These are the activations of a small neural network, seen along a few directions. Each row is one input.
Each table varies a few parts of the input and shows all the possible inputs, shuffled.
Descriptions start from the smaller parts, as in this example, which fits no table here: values(2) and (point or line(9) or (ring(5) and line(6))).
Shared parts are said once, and a part with two or three values counts as separate values.

Other details of the inputs vary at random and push rows far along two fixed directions, the same in every table; ignore that.
These rows show it; all are for the same input, with only those details redrawn:
[ 20  15  -5  22  -7   0  12   4  -5   8   6 -20]
[-13  -7  19   1   6   1  -1  -2  -6  -6   6  16]
[  0 -52 -58  14 -23   0   6 -55  35 -23 -25   7]

Table:
row 1: [-21   0  10 -28   3  -5 -16  -3  -8  -2   8   4]
row 2: [-23   3  23 -12   9   4  -7   7  10 -13 -13   0]
row 3: [ 11  15 -10  14   6   9  18  16  13   7   8 -30]
row 4: [-26   4  18  -9   7   0 -12  -9  -3  -4  11   3]
row 5: [ -7 -12  12 -17   2  -4  -4   5 -11  -2   4  17]
row 6: [ 14  19  -9  19  -5   0  17   3   0  10  12 -21]
row 7: [-13  -7  19   1   6   1  -1  -2  -6  -6   6  16]
row 8: [ 22  13  -6  18   6   7   9  16   9   3   0 -27]
row 9: [ -1  -5  10 -17   9 -10 -10  -2  -7  -4  -2  20]
row 10: [-7 -4 19  2  8 -3 -7 -6 -3 -7  1 19]
row 11: [ 28  17 -14   6  -9  -1   0  11 -10  19  -4 -12]
row 12: [ 22  13 -17   6 -12   3   6  15 -12  20   1 -15]
row 13: [-11  -4  15  -4  25   3  -6   5  12 -11  -4  12]
row 14: [-25   1   3 -25   1   3 -18  -1  -8   6   4   9]
row 15: [-15  -9   5 -15   1   3  -5   9  -9   7   3  21]
row 16: [  5 -44 -61  13 -17  -8   0 -61  39 -25 -31  10]
row 17: [ -1  -9  13 -16   5  -7 -10   1  -9  -3  -1  20]
row 18: [ 27  21 -16   5  -4  -4   1   8  -8  19  -4 -12]
row 19: [-20   7  25  -8  -3  -5  -8  -7  -3 -11 -10   9]
row 20: [ -4 -51 -61  12 -23  -1   8 -54  38 -22 -22   6]
row 21: [-19   5  12 -23  -9   0 -14   2  -8   0 -16  14]
row 22: [ 31  13 -11   4  -8  -7   5   9 -10  10   2 -17]
row 23: [-19  -5   4 -17   3   3  -3   9  -8   8   6  22]
row 24: [-28   0  16 -13  19   9 -11   4  10  -7   7  -6]
row 25: [ 25  17  -4  22  -5  -2   8   2  -4   6   4 -18]
row 26: [ 20  15 -16   1  -8  -6  13  11  -6  13  10 -20]
row 27: [ -8  -8   8 -14   3   3 -11   7 -12   4  -2  24]
row 28: [ 23  15  -5  18   8   5   7  15  11   4  -2 -26]
row 29: [ 17  11  -6  18   4   9  13  17   9   5   2 -29]
row 30: [ 23  12 -14   3 -10  -6  10  12  -8  13   8 -20]
row 31: [ 20  26  -5  -5 -20 -10   2   6  -8   6 -11 -28]
row 32: [ 14  12  -8  16   4   9  15  18  12   7   6 -29]
- What do these inputs look like to the network? => line(4) and (values(2) or line(6))
- The inputs of row 3 and row 6 match in every part but the line(4) part. If row 29 is changed in the same way as row 3 into row 6, which row does it become? => row 7
- Change only the values(2) part in row 31. List by row number the other rows that result. => row 1
- List by row number the other rows that have the line(4) part in common with row 15. => row 11, row 12, row 14, row 18, row 21, row 23, row 27
- Change only the line(4) part in row 28. List by row number the other rows that result. => row 10, row 11, row 17

Table:
row 33: [ 15  16   1  17  -4   0   9   5  -9  12  12 -12]
row 34: [ 15  21   2   7 -12  -6   3   4 -13  10   1 -14]
row 35: [ 12  19   0  14  -8   1  10   7 -10  12   6 -14]
row 36: [ -8 -13 -22  -9  -6  -4 -11 -27  19 -15 -19  -4]
row 37: [ 21  17  -1  -2  -6  -9   0   7 -12   7   0 -12]
row 38: [  5  12   0  17   4   8  14  14   7   4  11 -25]
row 39: [ 10  16   8  16   4   3   9   6   9  -5  -1 -24]
row 40: [ 16  13  -4  14   0   4   9  12  -6  14  13 -13]
row 41: [ -6 -25 -30  -7 -13   2   0 -18  12  -3 -10   9]
row 42: [-36 -34  19 -39  14   1 -17   0  -4 -11   1  46]
row 43: [-37 -31  35 -15  19  -4 -15 -17  -4 -21   6  51]
row 44: [-38 -27  28 -33   7  -7 -19 -15 -11 -17  -1  47]
row 45: [ 18  18  -3   1  -4  -3   2  15  -5  12  -4 -13]
row 46: [-12 -21 -13  11  -5   2   5 -28  25 -21 -11  -5]
row 47: [ -1 -27 -23  10  -4  -3   4 -28  12 -10   0  11]
row 48: [ 20  17   4  14   0  -2   4   5  -5   3   1 -12]
row 49: [ -9 -15 -27 -12  -3  -1 -10 -21  23 -10 -18  -4]
row 50: [  0 -19 -19   3 -10  -1  -2 -24  14 -14 -21   9]
row 51: [ 17  17  -1   9   0   1   5  14  -3   9  -5 -13]
row 52: [-20  15  58 -16  16  -1 -14  24 -25  -1   7  27]
row 53: [ 15  12  -5   5  -4   4   5  19  -6  14   1 -15]
row 54: [ 14  19   3  11 -12  -4   3   4 -12   8   0 -14]
row 55: [ 23  14   3  16   4  -5   5   4  -4   1   5 -10]
row 56: [ 19  10  -4  16   5   1  10  12  -6  11  17 -11]
row 57: [ 17  15  -7   0  -4   2   5  19  -7  16   2 -15]
row 58: [  3 -24 -28 -13  -8  -6  -4 -18  12  -8 -16   8]
row 59: [  3  21  -9  -3  -2   3  -1  10   0  12   8 -26]
row 60: [ -3 -24 -28  -9 -17  -6   0 -25   5  -6  -6   8]
row 61: [-17   6  51 -12  34   4  -7  32 -21   4  25  28]
row 62: [ -7 -25 -28   2  -9   5   3 -18  14  -6 -10  10]
row 63: [  2 -24 -23   3  -2   1  -1 -20  19 -11 -15  10]
row 64: [ 17  16  -1   6  -4   0   2  15  -4  10  -5 -13]
row 65: [-19  17  56 -21  16  -3 -14  24 -26   1   8  27]
row 66: [ 19  11  -4  11   4   5   7  16  -4  12   7 -13]
row 67: [-12 -20 -31 -14  -3   4  -8 -17  22  -7 -13  -5]
row 68: [ 14  20   4  15  -8  -3   6   3 -10   8   0 -13]
row 69: [-16 -15 -27  -8 -10  -1  -7 -28  17 -10  -9  -5]
row 70: [ -3 -27 -33 -12 -13  -2   0 -18   8  -4  -5   8]
row 71: [ 10  13   3  14   7   4  10  13  12  -1   0 -24]
row 72: [ 15  14  -5   8   0   6   8  18  -5  13   1 -14]
row 73: [-26  11  51 -18  17   6  -9  33 -26   8  19  26]
row 74: [  4  16   5  19   1   5  14   7   4   2  11 -26]
row 75: [  9  10   0  14   8   9  13  18  10   3   6 -25]
row 76: [ -1 -22 -18   8 -10  -3   0 -31  12 -12 -11   9]
row 77: [-45 -29  30 -24   6   1 -15 -10  -6 -14   0  49]
row 78: [  5 -27 -24   5   3  -2   0 -20  19 -13 -10  11]
row 79: [-26  17  55 -20  13  -1 -10  25 -31   8  20  27]
row 80: [  4  25   0   2  -4  -4  -4  -1  -4   5   1 -26]
- What do these inputs look like to the network? => ring(6) and (values(2) or line(6))
- The inputs of row 65 and row 34 match in every part but the ring(6) part. If row 39 is changed in the same way as row 65 into row 34, which row does it become? => row 46
- The inputs of row 75 and row 71 match in every part but the ring(6) part. If row 42 is changed in the same way as row 75 into row 71, which row does it become? => row 58
- Start at row 47 and move only the line(6) part, one step at a time. The first step leads to row 33. Which rows follow, in order? => row 35, row 77, row 79, row 60
- Change only the line(6) part in row 48. List by row number the other rows that result. => row 37, row 50, row 52, row 55, row 65
- Change only the ring(6) part in row 36. List by row number the other rows that result. => row 49, row 59, row 67, row 69, row 80

Table:
row 81: [ -5  20  30 -14  15   8  -3  41 -17  17  12   3]
row 82: [ -1 -11   0   7  -6   1   6  -9   9 -10 -11   8]
row 83: [-27 -22 -27 -13  -6   2 -11 -34  29 -16 -17   1]
row 84: [ 26  40  21  19   2  -6  11  24 -11  10   4 -24]
row 85: [-19   8  33   1  24  11   1  29  -1   7  36  10]
row 86: [ -6   4  22   7   2   6  -3   6 -12   3   3  11]
row 87: [ 34   1 -53  11 -16   6  12   1  20  11 -15 -32]
row 88: [ -7   4  26   1  12  -3 -12  -2  -5  -6  -4  19]
row 89: [-18   2   8  -8  -6  -8  -4 -16   1  -8  -1   5]
row 90: [-14 -40 -26   3 -11   6   1 -32  25 -23 -18   2]
row 91: [ 31  16 -18  24  -5  -4  10  -2  13  -2  -7 -40]
row 92: [-19  31  50 -10   9  -5  -4  21 -25   7  18   6]
row 93: [  5 -33 -29  -1 -12   0  -4 -24   8  -7 -17  23]
row 94: [-17 -35 -29  -3 -12   1  -4 -39  24 -23 -16  -1]
row 95: [ 15  23   5  -3  -3  -3   2  19 -19  15  15 -25]
row 96: [ -5  -1  27 -16  10  -8  -6  10 -11  -4   0  27]
row 97: [-23 -19  19  -4   0   3   1  -5   3 -14  -6  26]
row 98: [ -4  -8  10   4   5   4   1   0   8 -10  -4  -2]
row 99: [ 2 -3  4  8 -3 -2  5 -6  7 -8 -8  4]
row 100: [ -7   2  14 -19  18  -1 -12  14  -1  -1  -4  14]
row 101: [ -9   0  15 -20  17   2 -12  15   0   0  -2  15]
row 102: [-10 -21 -35 -14 -10   6  -2  -9  16  -1 -12   2]
row 103: [-27   1  25 -11   3  -2 -15  -9 -11  -3   4  22]
row 104: [ -5   5   5  -1  12   1  -6   3  13  -7 -10  -3]
row 105: [  9  40  21   5   2  -4   1  13 -13  10  16 -36]
row 106: [-14 -23   6   2   0   5  -8 -17   6 -11 -11  27]
row 107: [-16   1  19 -26   6  -7 -14  -1 -11  -2  10   7]
row 108: [-22  -2  20  -5  29  10  -2   7   7 -10  10  15]
row 109: [ 30  14 -37  30 -25   2  13 -11   1  12  -7 -34]
row 110: [ 46  39   1  20  -5  -3   7  27 -23  28   9 -25]
row 111: [ -6 -10  13 -11  -2  -1   2   8 -10   0   1  23]
row 112: [-16 -33 -25 -17 -17  -7  -3 -29   7 -12 -12  23]
row 113: [ 28  31 -12   6 -14  -7   1   8 -21  25   9 -22]
row 114: [-26   1  33 -10  19  11  -7  19   3  -5   1  15]
row 115: [ -6  14  40 -14  13   3  -3  34 -26  10  19   4]
row 116: [-19   0  24 -19   4  -2 -14   7 -26   6  11  29]
row 117: [ 23  26  10  20   1  -3   0   9  -8   9   0 -14]
row 118: [ 14  13  -6  21 -12   5   7   2  -7  10  -1 -15]
row 119: [-32 -28 -16 -11  -2   9  -5 -18  24 -15 -16  12]
row 120: [ 38  24 -42  11 -30 -14  13 -10  -1  17  -2 -39]
row 121: [ -1 -16  -5  10  -3   1  -5 -18  10 -10 -14  14]
row 122: [ -6 -15   5   2   5   1  -3  -9  13 -16  -8   2]
row 123: [  6 -31 -31  -4  -7  -9 -11 -32  12 -13 -22  23]
row 124: [ 23  25   8  25   9  -4  26  19 -15  18  21 -16]
row 125: [-12 -25 -27   3 -16   0  -6 -37  11 -11 -15   9]
row 126: [ -5 -29 -24  -8 -16  -2   4 -16   6  -8 -12  18]
row 127: [-10   1   5 -18  -7  -9  -4  -4 -11   3   4  13]
row 128: [ 33  25   0  10  -7  -6  11  21 -12  15   3 -15]
row 129: [ -6 -29 -16   0   1  -5  -7 -31  27 -27 -21   5]
row 130: [ -8  10  42  11  19   4  -1  22 -18  11  41  19]
row 131: [ 22  14 -30  22 -11   9  14   7  18   8  -9 -39]
row 132: [ -5  -6  17  -8   2   2  -8   9 -18   6   4  27]
row 133: [ -2   4  22  13  21   1   7  11 -20  12  20  15]
row 134: [-12 -15  -1 -14  -9  -4   0  -4  -7  -3  -2  21]
row 135: [ -9  -4  10 -18  14   5  -9  16   2   1  -3  15]
row 136: [ -9  14  42   3  23   2   6  16 -14  -6  20  17]
row 137: [  4 -12  -2  -5  -1   1   1   5  -1  -1  -1   1]
row 138: [ 29   4 -53  11 -19   6  13   4  14  15 -11 -36]
row 139: [-15 -18 -11   4  19   7   8  -3  13   1   3   7]
row 140: [-23   7  37  -7   4   1   0  11 -15  -2   8  15]
row 141: [ -3  -8  17 -16  14  -5 -10   5  -4  -8   0  14]
row 142: [ 22  23 -31   2 -11   2   7  14  -1  21   1 -37]
row 143: [ 25  11 -57   2 -21  -1   7  -8  14  15  -9 -40]
row 144: [-20   5  29  -8  20   7  -8  17   5  -5  -1  10]
row 145: [ 28  26 -25  20 -16  -3  11  -5   5   8   2 -53]
row 146: [ -7 -36 -42 -16 -16  -6  -7 -38  19 -14 -14   2]
row 147: [ -1  -3  15 -14   8 -11  -6   2  -7  -6  -5  23]
row 148: [  4 -37 -33  -6  -9   0  -1 -22  19 -14 -16   6]
row 149: [ 17  38  15  13  12   3   3  29  -1  12   3 -31]
row 150: [-13   6  22  -2   5   4  -1   8  -7  -3   8  -6]
row 151: [-14 -10  11 -17   3   0  -6   6 -10  -2   7  10]
row 152: [ 41  30 -18  21 -18   0  13  19 -20  29   7 -30]
row 153: [  7  -5   4 -10  10  -8  -8   0   1  -7  -5   4]
row 154: [-25  -3   3 -32   6   0 -16  -2   1   0   1  13]
row 155: [ 33  20 -27  30 -25   1  24   2   4  10  -5 -40]
row 156: [ 42  18 -54  16 -31 -10   5 -20  -1  18  -5 -37]
row 157: [ 15  44  -2  13  -3   5   9  26  -6  21   9 -46]
row 158: [ -8 -39 -22  11   0   4   5 -25  27 -16  13   6]
row 159: [-14 -11  20   7   8   1   8   4   1  -3  29  22]
row 160: [ -5 -31 -32  -6 -17  -1  -6 -26   2  -4 -12  20]
row 161: [  5 -34 -32  -3  -9  -6  -9 -32  13 -12 -21  24]
row 162: [ 25  31  12  17   0  -8   8  13  -5   4  -1 -21]
row 163: [ -5 -38 -29   8   5   4   5 -39  30 -29  -8   5]
row 164: [-25  16  44 -10   6  -2  -2  15 -20   1  12  13]
row 165: [ -1  13  38 -12   9  -1   1  29 -24   8  12  20]
row 166: [-13  -6  -9  -2  -9  -5 -11 -30   4  -6  -7   7]
row 167: [  0  -5  16 -11  11  -2  -6  11  -6  -4   2  10]
row 168: [ 21   3 -19  22 -12   4  13  -3  11  -1  -6 -33]
row 169: [  1   6  18  12  17   5   2   1 -10  -3  14  13]
row 170: [-37  -8   9 -20   7   5 -13  -8  11  -9  -4  12]
row 171: [-18 -17  22   0  26   1   5   1  -4  -6  16  16]
row 172: [  5  24   2  11   1  10   8  23   1  12   3 -28]
- What do these inputs look like to the network? => line(4) and (values(3) or (values(2) and line(10)))
- The inputs of row 90 and row 155 match in every part but the line(4) part. If row 91 is changed in the same way as row 90 into row 155, which row does it become? => row 84
- The inputs of row 163 and row 108 match in every part but the line(4) part. If row 105 is changed in the same way as row 163 into row 108, which row does it become? => row 83
- The inputs of row 116 and row 142 match in every part but the line(4) part. If row 156 is changed in the same way as row 116 into row 142, which row does it become? => row 154
- Start at row 153 and move only the line(10) part, one step at a time. The first step leads to row 141. Which rows follow, in order? => row 167, row 148, row 137, row 115, row 151, row 95, row 146, row 107
- Change only the line(10) part in row 144. List by row number the other rows that result. => row 83, row 104, row 114, row 119, row 131, row 149, row 157, row 170, row 172
- Change only the values(2) part in row 161. List by row number the other rows that result. => row 117
